Each row below holds a small network's activations on one input, seen along a few directions.
In each table, some parts of the input vary, and every possible input appears once, in random order.
A made-up example of a description, with smaller parts first: one of 2 separate values, together with either a single point or one of 11 places around a ring or (one of 5 places around a ring, together with one of 6 places along a line).
Shared parts are said once, and a part with two or three values counts as separate values.

Other details of the inputs vary at random and push rows far along three fixed directions, the same in every table; ignore that.

A family of inputs:
x1:  20  -3   3  -4  23  22  57  -9 -12  19  -6  -3   8 -38
x2:  11  13 -12 -75  -6 -16 -72  23   2 -30  26  -1 -49 -12
x3:  -8  -8 -10  16   4 -12  23   6   2  13  -1  -2  13  31
x4:  24  18  32 -14  29  37  -7 -14 -23 -23  -4  -8 -14 -50
x5:  45  -5 -41 -52  -7 -10  38  -1   3  51  30  -5 -13  -9
x6:  35  -2 -24 -19 -25 -16  49 -15   0  65  12   0  19 -17
x7:  -6 -11 -19  20  -3  -3  25   5  10  13  -4   2   5  27
x8:  20 -16 -16  -7   8  13  38 -15  -5  14  -3  -3   6 -20
x9:  23  -2  -2 -27 -17  -2   2   3 -13  12  27 -11  -8 -22
x10: -29   3 -13  -6 -46 -23 -59  16  23 -17   2  12 -11  16
x11: -19  -2 -10  16  -4 -33 -16  17  12   0  -4   3   3  54
x12:   0 -13 -10  18  -2  -6  22   1   4   9   3  -7   7  37
x13:   7   4  17 -20  23  40   8   0 -16 -31 -10   0 -17 -59
x14: -17  -8   5  37 -15 -21  23   8  -1  22   2  -2  28  23
x15:  21  21  33 -16  32  35  -6 -11 -23 -21  -6  -6 -10 -54
x16: -23  14  -9   5  -4 -28 -35   1  21  11   3  14   5  40
x17:   0  -1  23   6  -6  16  -4   3 -20 -21   5 -10  -2 -32
x18:  24  10  -6 -39  15 -15   6   4 -10  18  11  -4  -8 -17
x19:   9  22 -12 -70  -8  -7 -80   5  10 -18  28   7 -42 -12
x20:  29 -14 -35 -23   4 -15  57 -10   3  57  11   1  16  -9
x21: -32  -5 -12  14  -3 -28  -8  21  16   0   1   5   8  45
x22: -12  11  36  42  25  32   1 -26 -10 -20 -27   3  15  -6
x23: -35   9 -10 -23 -39 -29 -66  23  26 -17   4  17 -12   3
x24: -40  -5   9  21   1   1 -39  19   8 -50 -10   2 -10  26
x25:   6  -7  13 -21  21  37   4  -9 -14 -33 -14   2 -10 -63
x26: -13 -10   2  39 -18 -17  22   7  -3  19   3  -4  26  26
x27: -18   8  42  57  29  22  11 -11  -6 -20 -29   0  21   2
x28:  -1  -9  -6  25 -36  -7  14 -10  11  19  -5   1  15  18
x29:  -3 -24 -22  18  -8  -3  22  -6  13   9  -5   1   9  28
x30: -30  10  31  44  13  25 -37 -16   1 -41 -25   7   2  14
x31:  19   2 -21 -24   0 -25   0   6  -1  20  12  -5  -8  19
x32:  -7   1  42  61  21  37   8 -17  -7 -30 -27  -7  10   9
Description of these inputs: one of 4 places along a line, together with either one of 2 separate values or one of 6 places along a line.
- Changing only the place on the line of 4 turns x17 into x14. The same change can be made to x30. Which row results? => x16
- List by row number the other rows that have the place on the line of 4 in common with x28. => x2, x5, x9, x12, x19, x29, x32

A family of inputs:
x33:   0 -16  18  20  -6  34  40 -19 -12  -9 -19   0  17 -48
x34: -12  -9  -7 -20 -30  -2 -13  14   0 -14  12  -2 -12 -30
x35: -15  -4  -2  33   4   5  -2   6   9 -10 -11   1   2  30
x36: -39   2   0  33  -3 -25 -21  18  21  -7  -8   9   7  49
x37:   6  19  -9 -43  -5  -4 -37   0   3   0  15   8 -20 -15
x38: -25 -13  -5  36   4  -6   1  -6  14  -9 -21   5  13  50
x39:  12  -3   8  11  20  18  25   0 -14   0   0 -10   6 -10
x40:   6  -6 -39  -6  -3 -29  13  -1  19  43  16  11   7  40
x41:  41  -3  25   5  17  24  48 -31 -32  22   4 -18  14 -38
x42: -19   2   4  29   7   7   2  -5  12  -1 -10   6  11  22
x43:   6  -1  -2 -46   9   1 -29  10 -10 -27  14  -4 -28 -15
x44:  10   5 -26 -13 -10 -19   2  10  18  34  18   1  -5  30
x45:  34   3 -31 -23 -22 -34   6  -2  10  53  22  -4   2  27
x46:  60   9 -23 -38   2  -8  63 -17 -22  75  37 -14  10 -19
x47:  -4   8 -15 -22 -17 -43 -38  14  14  14  12   3  -2  27
x48: -25 -21   8  28 -20  -2  13   7   3  -8 -16   9  16  -7
x49: -33   6  25   9  -1   9 -70  -2   8 -57 -12  11 -12   0
x50:  -2   9  33  37  21  21  27 -16 -19  -5 -24  -6  16 -19
x51:   1 -10 -19  -6 -34  -7   9   9  10  10   4   0   2  -9
x52:   9  -5  31  18  36  27  33 -14 -23 -24 -29  -8  10 -29
x53: -32  -4   3  44  -3  -9  -6  13  13  -4  -2   2   9  51
x54:  16  19  -7 -39  -7   1 -26   5  -1   2  14  -1 -22 -16
x55:  13  13  10 -74  13  23 -62  10 -12 -60   6   1 -54 -59
x56:  -7   0  22  27  28  20  19  -2 -10 -17 -23  -3  14 -12
- Describe the family of inputs behind these rows. => one of 4 separate values, together with either a single point or one of 5 places along a line
- Changing only the choice among 4 separate values turns x52 into x43. The same change can be made to x36. Which row results? => x53
- Change only the place on the line of 5 in x38. List by row number the other rows that result. => x37, x40, x42, x49
- List by row number the other rows that have the choice among 4 separate values in common with x54. => x35, x44, x45, x51, x55
- Change only the choice among 4 separate values in x33. List by row number the other rows that result. => x34, x48, x51
